These are the activations of a small neural network, seen along a few directions. Each row is one input.
Each table varies a few parts of the input and shows all the possible inputs, shuffled.
Descriptions start from the smaller parts, as in this example, which fits no table here: ring(8) and (point or line(9) or (values(3) and line(6))).
Shared parts are said once, and a part with two or three values counts as separate values.

Table:
row 1: [ -4   1 -24 -14 -20   1 -11  -3  11   0 -10]
row 2: [ 15  21  30  11  34  19 -16  -3 -20  26 -13]
row 3: [-11  11 -12  -8   7 -10   6 -13  -6 -19  14]
row 4: [  3   1 -13 -17 -21  -1  -5   1  11  12 -13]
row 5: [ -4  -7   8   8  -2  -8  22   4  -8 -10  13]
row 6: [ -5   9  21  18  56   7 -22   5  -3  24  -1]
row 7: [  0 -21   0   4 -29  11   7   6  15  -2  -6]
row 8: [  7  -6  -3  -6 -26   3   2   8  16   9 -12]
row 9: [ -9  -5 -22 -10 -18   8  -8 -10  16  -9  -3]
row 10: [ -6 -18  -6   3 -23  13  -1  -2  21  -8  -1]
row 11: [ -2  14 -17 -10   3 -19   4  -7 -13 -10  10]
row 12: [ 21  -7  34  22  38  24 -17  17 -12  -1  -1]
row 13: [  2  11  -5 -10   3 -24  11  -2 -13   3   2]
row 14: [ -9  -5   3   7  -2  -6  13  -5  -4 -16  19]
row 15: [  3   1   7   1   0 -18  15   4 -10   0   4]
What do these inputs look like to the network?
Answer: values(3) or (values(2) and ring(6))
Change only the values(2) part in row 13. List by row number the other rows that result.
Answer: row 4
Which other rows belong to the same alternative as row 6? List them by row number.
Answer: row 2, row 12

Table:
row 16: [-17  16 -59 -36 -45  -4  -2  -7  13  29 -28]
row 17: [  3  53 -29 -19  27 -25  -7 -20 -17  18   0]
row 18: [ 31  33  14  -2  41  -1 -35   4 -20  25 -27]
row 19: [  2 -27  -6  -3 -60 -14  45   5  11 -30   8]
row 20: [  4  18  47  38  59  39 -19 -16  11  19  25]
row 21: [  5 -44  26  34 -39  20  -1  30  22  -6   5]
row 22: [  7  -7  55  30  41  -2   8  30 -20  -2  21]
row 23: [-41  28 -17 -32  30 -33  31 -22 -21 -36  31]
row 24: [ -1 -40  14  24  -4  42 -26  -5  37  22 -23]
row 25: [ -4  16  22   7  17 -16  35   2 -37 -26  52]
row 26: [-21 -34 -39 -34 -38 -33  12  -7  17 -40 -24]
row 27: [ 31 -11 -26  -6 -29  27 -43   5   4  25 -41]
What do these inputs look like to the network?
Answer: values(2) and ring(6)
Changing only the ring(6) part turns row 18 into row 25. The same change can be made to row 27. Which row results?
Answer: row 19
Change only the values(2) part in row 22. List by row number the other rows that result.
Answer: row 21
